These are the activations of a small neural network, seen along a few directions. Each row is one input.
In each table, some parts of the input vary, and every possible input appears once, in random order.
A made-up example of a description, with smaller parts first: one of 8 places around a ring, together with either a single point or one of 11 places around a ring or (one of 2 separate values, together with one of 6 places along a line).
Shared parts are said once, and a part with two or three values counts as separate values.
(in the rows, 128 means zero)

Other details of the inputs shift rows strongly along two fixed directions, in all tables alike. That doesn't count.

A family of inputs:
r1: [ 97 105 130 106 113 155 179 117 145 198 136]
r2: [157 122 113 127 103 131 119 137 120 124 137]
r3: [145 139 130 152 150  97  85 162 117  85 110]
r4: [158 140 102 132  86 142 110 124 115 103 147]
r5: [ 92 120 150 105 119 142 193 103 155 179 115]
r6: [175 166 117 118  94 119 113 138 130  85 123]
r7: [136 139 114 110  69 169 157 104 149 145 154]
r8: [ 95 106 138 113 111 158 182 120 149 193 141]
r9: [170 127 100 142 111 124  83 142 108  93 135]
r10: [159 150 110 109 103 124 118 112 120  91 141]
r11: [ 92 125 154 104 118 141 189 106 156 184 115]
r12: [157 149 117 106  98 131 115 115 115  91 132]
r13: [ 92 125 148 103 123 147 193 108 155 179 115]
r14: [ 89 126 141 106 122 133 194 105 160 180 128]
r15: [162 138 109 138  85 145 109 124 128 101 148]
r16: [159 150 112 107 105 132 119 115 118  89 136]
r17: [ 94 126 140 106 127 140 197 104 160 179 124]
r18: [165 152 117 118 101 127 135 127 130  88 124]
r19: [106 134 139 108 137 133 136 114 135 159 124]
r20: [164 160 120 106 101 127 108 118 122 104 133]
r21: [ 90 119 139  99 130 141 180  87 147 183 134]
r22: [158 143 101 131  89 146 111 127 116 103 147]
r23: [172 135 103 120  92 137 115 141 119 111 141]
r24: [152 152 131 122 110 120 127 132 135 114 119]
r25: [ 70  88 159 190 240  81 101 169 118 144 101]
r26: [141 148 115 112 120 122 120 120 124 108 142]
r27: [144 133 120 148 159  95  75 142 105  83 131]
r28: [157 155 110 109 103 120 115 115 122  94 145]
r29: [ 85 130 144  92 125 146 169  99 149 190 128]
r30: [157 154 121 104  97 129 110 119 117  96 132]
r31: [ 92 107 124 108 115 159 172 108 146 197 135]
r32: [159 153 108 108 106 127 118 115 121  91 142]
r33: [ 76  71 146 213 223 103  60 175 104 128 115]
r34: [ 88 123 150  94 124 147 172  94 144 187 126]
r35: [ 64  82 163 184 234  92 101 172 113 139  89]
r36: [ 92 130 141 106 127 137 194 107 162 182 128]
r37: [116  93 128 159 162 113  98 160 109 136 123]
r38: [ 58  79 159 176 241  97  84 160 101 142  98]
r39: [ 96 125 144 109 127 139 197 102 159 181 124]
r40: [146 130 125 155 154 102  96 156 112  74 113]
r41: [152 123 118 139 100 139 115 133 136 115 143]
r42: [159 147 113 108 102 129 118 112 117  89 135]
r43: [ 87 129 136  96 133 143 178  95 150 186 138]
r44: [153 114 121 172 145 119  72 163 116  91 134]
r45: [ 69  87 166 186 230  82  93 170 119 149  89]
r46: [151 149 134 121 110 124 131 133 131 110 119]
r47: [ 87 123 144  93 129 153 177  95 143 183 125]
r48: [ 70  73 146 205 228 108  76 167  98 151 113]
r49: [161 158 113 118 101 117 132 131 135  91 135]
r50: [161 150 121 116  93 124 131 128 127  88 121]
r51: [108 130 133 114 142 128 146 109 135 155 136]
r52: [162 158 122 115  92 118 123 131 133  97 123]
r53: [167 151 116 121 100 117 134 123 133  90 130]
r54: [173 158 105 113 107 124 106 120 117  79 141]
r55: [175 134 106 122  91 136 116 138 118 112 141]
r56: [164 159 124 114  97 127 127 134 131  95 122]
r57: [148 132 117 143 104 147 114 127 129 116 145]
r58: [ 90 119 145 106 121 141 197 102 155 175 118]
r59: [165 153 112 111 108 126 119 112 120  95 141]
r60: [ 71  63 151 204 222 103  76 176 116 143 114]
r61: [127 128 128 143 151 108 125 142 128 107 119]
r62: [161 144 101 131  90 147 110 127 117 106 146]
r63: [ 90 126 151  94 127 150 173  96 144 189 126]
r64: [ 75  80 156 187 249  90  74 160  96 129 101]
r65: [163 151 114 120  99 117 134 125 132  88 131]
r66: [160 158 120 104 102 134 111 121 119  98 132]
r67: [ 98 107 127 111 116 159 172 105 145 201 134]
r68: [165 155 116 120  99 114 132 126 135  93 134]
r69: [106 108 135 117 106 151 171 122 143 178 141]
r70: [146 130 128 146 158 109  76 144  98  82 118]
r71: [145 147 126 111 113 123 110 118 124 115 129]
r72: [ 90 113 134 123 113 169 172 105 156 191 142]
r73: [157 156 119 103 100 132 111 122 118  96 133]
r74: [ 99 103 141 116 109 155 182 115 149 194 140]
r75: [172 131 112 146 112 127  93 160 112  88 141]
r76: [103 130 139 109 132 129 136 112 134 157 124]
r77: [ 94 123 151 105 122 145 194 105 154 181 115]
r78: [148 124 105 127 103 136 112 130 119 121 137]
r79: [166 129 109 150 110 130  86 153 123  82 143]
r80: [154 130 124 150 155 101  62 148  93  65 118]
r81: [155 122 109 175 141 114  59 155  93  78 133]
r82: [112 109 143 156 172 104 120 144 123 117 106]
r83: [ 71  80 163 190 239  90 104 166 113 139  91]
r84: [ 89 125 152 103 117 141 189 108 155 182 116]
r85: [164 145 113 127 129 120  92 131 107  73 129]
r86: [101 107 141 116 112 158 182 118 148 196 141]
r87: [ 64  87 166 183 232  90  97 175 115 143  90]
r88: [168 138  97 122  93 141 109 131 120 110 140]
r89: [167 136 109 132  90 145 112 136 135 102 147]
r90: [165 141 115 129 125 115  91 126 106  73 129]
Each input here is: one of 5 places around a ring, together with either one of 6 places around a ring or (one of 2 separate values, together with one of 6 places along a line).
Q: Changing only the place on the ring of 5 turns r67 into r9. The same change can be made to r70. Which row results?
A: r80
Q: Changing only the place on the ring of 5 turns r86 into r69. The same change can be made to r59. Which row results?
A: r10
Q: Changing only the place on the ring of 5 turns r36 into r68. The same change can be made to r85. Which row results?
A: r90
Q: Change only the place on the ring of 6 in r9. List by row number the other rows that result.
A: r2, r15, r41, r74, r81
Q: Change only the place on the ring of 5 in r58. List by row number the other rows that result.
A: r18, r40, r82, r83
Q: Change only the choice among 2 separate values in r76. List by row number the other rows that result.
A: r52
Q: A walk changes only the place on the line of 6. It starts at r26 and steps to r32. List the rest of the walk in order.
A: r16, r38, r73, r29
Q: Change only the place on the ring of 5 in r55. List by row number the other rows that result.
A: r1, r2, r23, r37
